Each row below holds a small network's activations on one input, seen along a few directions.
Each table varies a few parts of the input and shows all the possible inputs, shuffled.
Descriptions start from the smaller parts, as in this example, which fits no table here: values(2) and (point or ring(9) or (line(4) and ring(5))).
Shared parts are said once, and a part with two or three values counts as separate values.
In the rows, zero is written as 128.

Other details of the inputs vary at random and push rows far along two fixed directions, the same in every table; ignore that.

A family of inputs:
row 1: 96, 101, 98, 109, 148, 102, 110, 129, 159, 91, 169
row 2: 175, 147, 159, 125, 168, 75, 131, 157, 132, 184, 137
row 3: 96, 94, 73, 127, 81, 187, 132, 110, 83, 109, 71
row 4: 208, 164, 128, 155, 164, 108, 149, 113, 151, 158, 152
row 5: 137, 167, 147, 166, 89, 170, 122, 117, 98, 191, 49
row 6: 158, 152, 123, 167, 105, 159, 135, 113, 88, 194, 44
row 7: 122, 141, 89, 96, 123, 153, 136, 151, 145, 95, 176
row 8: 123, 121, 169, 157, 109, 126, 117, 137, 84, 199, 39
row 9: 82, 109, 71, 120, 81, 189, 110, 89, 106, 113, 76
row 10: 109, 89, 99, 109, 152, 97, 120, 137, 147, 86, 167
row 11: 160, 157, 159, 125, 157, 79, 119, 161, 144, 193, 141
row 12: 94, 97, 144, 106, 137, 108, 128, 136, 139, 74, 171
row 13: 140, 130, 113, 90, 134, 147, 145, 134, 132, 74, 182
row 14: 187, 182, 132, 159, 150, 117, 140, 131, 164, 169, 152
row 15: 108, 94, 104, 117, 140, 99, 138, 162, 143, 94, 158
row 16: 201, 186, 162, 131, 158, 120, 146, 137, 137, 159, 151
row 17: 135, 123, 83, 124, 134, 141, 154, 140, 150, 81, 170
row 18: 150, 161, 201, 150, 149, 86, 131, 153, 149, 176, 147
row 19: 49, 84, 117, 114, 89, 150, 92, 116, 98, 119, 69
row 20: 44, 87, 122, 120, 74, 155, 110, 154, 94, 127, 71
row 21: 67, 69, 93, 118, 96, 141, 104, 122, 85, 122, 65
row 22: 133, 110, 135, 183, 117, 110, 121, 113, 95, 197, 40
row 23: 152, 153, 160, 187, 98, 160, 142, 89, 91, 172, 51
row 24: 125, 129, 123, 114, 125, 149, 144, 110, 141, 60, 174
row 25: 79, 111, 115, 152, 70, 189, 148, 118, 94, 89, 78
row 26: 113, 91, 108, 87, 146, 103, 128, 154, 124, 99, 164
row 27: 120, 139, 107, 86, 127, 154, 121, 113, 150, 77, 176
row 28: 105, 95, 133, 85, 141, 110, 128, 156, 124, 91, 168
row 29: 144, 118, 81, 114, 144, 134, 139, 114, 159, 76, 179
row 30: 163, 152, 200, 148, 160, 82, 143, 150, 140, 166, 144
row 31: 183, 192, 173, 150, 150, 124, 129, 91, 158, 149, 152
row 32: 97, 106, 105, 82, 146, 105, 105, 137, 144, 101, 168
row 33: 117, 127, 141, 186, 102, 113, 110, 132, 112, 212, 38
row 34: 60, 72, 117, 117, 90, 148, 105, 121, 84, 113, 66
row 35: 206, 167, 132, 127, 162, 116, 130, 107, 138, 163, 145
row 36: 134, 125, 108, 89, 130, 149, 133, 119, 134, 72, 171
row 37: 153, 158, 192, 145, 163, 83, 113, 115, 151, 165, 143
row 38: 108, 148, 128, 119, 114, 157, 148, 143, 151, 71, 186
row 39: 192, 175, 128, 153, 162, 116, 122, 92, 169, 163, 149
row 40: 97, 96, 148, 110, 135, 109, 141, 147, 133, 77, 170
Description of these inputs: values(2) and line(4) and line(5).
Question: The inputs of row 18 and row 30 match in every part but the line(5) part. If row 7 is changed in the same way as row 18 into row 30, which row does it become?
Answer: row 6
Question: Change only the line(5) part in row 2. List by row number the other rows that result.
Answer: row 11, row 21, row 26, row 32
Question: Change only the line(5) part in row 17. List by row number the other rows that result.
Answer: row 4, row 14, row 29, row 39

A family of inputs:
row 41: 39, 83, 108, 108, 83, 157, 98, 131, 111, 86, 101
row 42: 66, 73, 107, 137, 83, 139, 103, 126, 87, 135, 40
row 43: 201, 171, 140, 164, 148, 115, 129, 117, 126, 218, 83
row 44: 73, 104, 104, 138, 69, 171, 126, 144, 76, 131, 42
row 45: 122, 129, 126, 66, 142, 132, 128, 139, 145, 66, 214
row 46: 181, 176, 195, 144, 159, 104, 151, 148, 151, 159, 167
row 47: 179, 156, 118, 142, 170, 93, 144, 128, 161, 127, 189
row 48: 81, 117, 95, 163, 58, 204, 135, 96, 91, 111, 59
row 49: 148, 114, 113, 127, 146, 120, 116, 110, 127, 138, 116
row 50: 99, 120, 160, 131, 133, 114, 127, 132, 140, 109, 153
row 51: 59, 96, 106, 106, 73, 176, 124, 145, 97, 83, 99
row 52: 113, 108, 111, 69, 156, 102, 117, 138, 157, 80, 208
row 53: 173, 153, 141, 133, 174, 89, 134, 106, 171, 124, 183
row 54: 135, 116, 113, 87, 163, 111, 121, 119, 164, 91, 188
row 55: 26, 59, 99, 99, 107, 137, 130, 144, 134, 36, 158
row 56: 119, 120, 101, 130, 115, 143, 127, 140, 101, 154, 95
row 57: 126, 117, 88, 144, 110, 144, 147, 125, 132, 106, 125
row 58: 114, 91, 84, 113, 138, 123, 136, 123, 155, 46, 186
row 59: 64, 72, 70, 105, 91, 152, 118, 136, 101, 101, 102
row 60: 175, 149, 156, 116, 181, 73, 162, 175, 172, 123, 221
row 61: 145, 151, 125, 112, 139, 137, 141, 114, 158, 66, 201
row 62: 165, 165, 202, 144, 151, 106, 140, 129, 137, 151, 144
row 63: 116, 131, 111, 94, 146, 134, 118, 112, 152, 87, 171
row 64: 162, 158, 124, 158, 117, 153, 131, 116, 104, 183, 64
row 65: 127, 124, 85, 110, 120, 150, 158, 142, 157, 53, 187
row 66: 125, 115, 112, 93, 142, 110, 139, 170, 141, 100, 166
row 67: 165, 174, 141, 154, 124, 158, 126, 106, 109, 177, 85
row 68: 109, 112, 152, 154, 105, 122, 96, 113, 100, 188, 40
row 69: 176, 170, 183, 149, 145, 101, 107, 98, 128, 217, 92
row 70: 205, 189, 171, 125, 171, 117, 126, 109, 150, 159, 164
row 71: 178, 182, 198, 153, 140, 109, 114, 120, 116, 202, 88
row 72: 127, 122, 135, 159, 114, 115, 109, 135, 100, 194, 54
row 73: 126, 117, 164, 178, 126, 102, 125, 120, 98, 177, 64
row 74: 129, 129, 106, 89, 129, 135, 142, 155, 133, 101, 173
row 75: 191, 189, 182, 161, 131, 128, 123, 111, 104, 231, 81
row 76: 107, 122, 115, 140, 114, 148, 124, 95, 141, 93, 129
row 77: 130, 128, 153, 144, 120, 131, 159, 149, 119, 138, 116
row 78: 95, 95, 124, 143, 120, 119, 135, 152, 128, 115, 127
row 79: 168, 137, 131, 94, 181, 72, 123, 141, 153, 126, 199
row 80: 80, 86, 71, 143, 87, 172, 114, 112, 93, 136, 46
Question: The inputs of row 78 and row 47 match in every part but one. If row 73 is changed in the same way as row 78 into row 47, which row does it become?
Answer: row 58
Question: The inputs of row 53 and row 55 match in every part but one. If row 76 is changed in the same way as row 53 into row 55, which row does it become?
Answer: row 50
Question: What do these inputs look like to the network?
Answer: line(5) and ring(8)
Question: Change only the line(5) part in row 46. List by row number the other rows that result.
Answer: row 48, row 51, row 67, row 75
Question: A walk changes only the ring(8) part. It starts at row 75 and steps to row 74. List the rest of the walk in order.
Answer: row 56, row 59, row 79, row 52, row 69, row 45

A family of inputs:
row 81: 119, 133, 147, 103, 138, 125, 141, 142, 152, 77, 195
row 82: 178, 167, 189, 141, 169, 86, 128, 122, 153, 163, 160
row 83: 128, 122, 104, 99, 154, 117, 128, 118, 156, 75, 190
row 84: 43, 67, 95, 128, 77, 154, 106, 122, 93, 111, 63
row 85: 147, 142, 125, 168, 98, 155, 132, 116, 93, 186, 47
row 86: 69, 102, 90, 134, 64, 194, 128, 104, 102, 82, 77
row 87: 116, 126, 134, 99, 137, 126, 144, 159, 148, 75, 194
row 88: 190, 167, 170, 133, 172, 78, 130, 156, 145, 184, 154
row 89: 175, 147, 134, 152, 149, 111, 124, 117, 126, 186, 104
row 90: 173, 148, 135, 147, 153, 105, 116, 106, 135, 183, 110
row 91: 113, 114, 131, 93, 152, 101, 124, 140, 157, 76, 198
row 92: 91, 93, 110, 103, 123, 121, 125, 148, 125, 100, 137
row 93: 168, 160, 168, 148, 144, 107, 138, 146, 120, 183, 115
row 94: 132, 142, 134, 182, 85, 173, 126, 100, 86, 190, 18
row 95: 94, 109, 97, 112, 113, 156, 126, 110, 133, 77, 141
row 96: 111, 109, 83, 106, 119, 141, 134, 142, 125, 101, 144
Question: The inputs of row 85 and row 95 match in every part but one. If row 93 is changed in the same way as row 85 into row 95, which row does it become?
Answer: row 82
Question: What do these inputs look like to the network?
Answer: values(2) and ring(8)
Question: Change only the values(2) part in row 87. List by row number the other rows that result.
Answer: row 94
Question: Change only the values(2) part in row 81. List by row number the other rows that result.
Answer: row 86
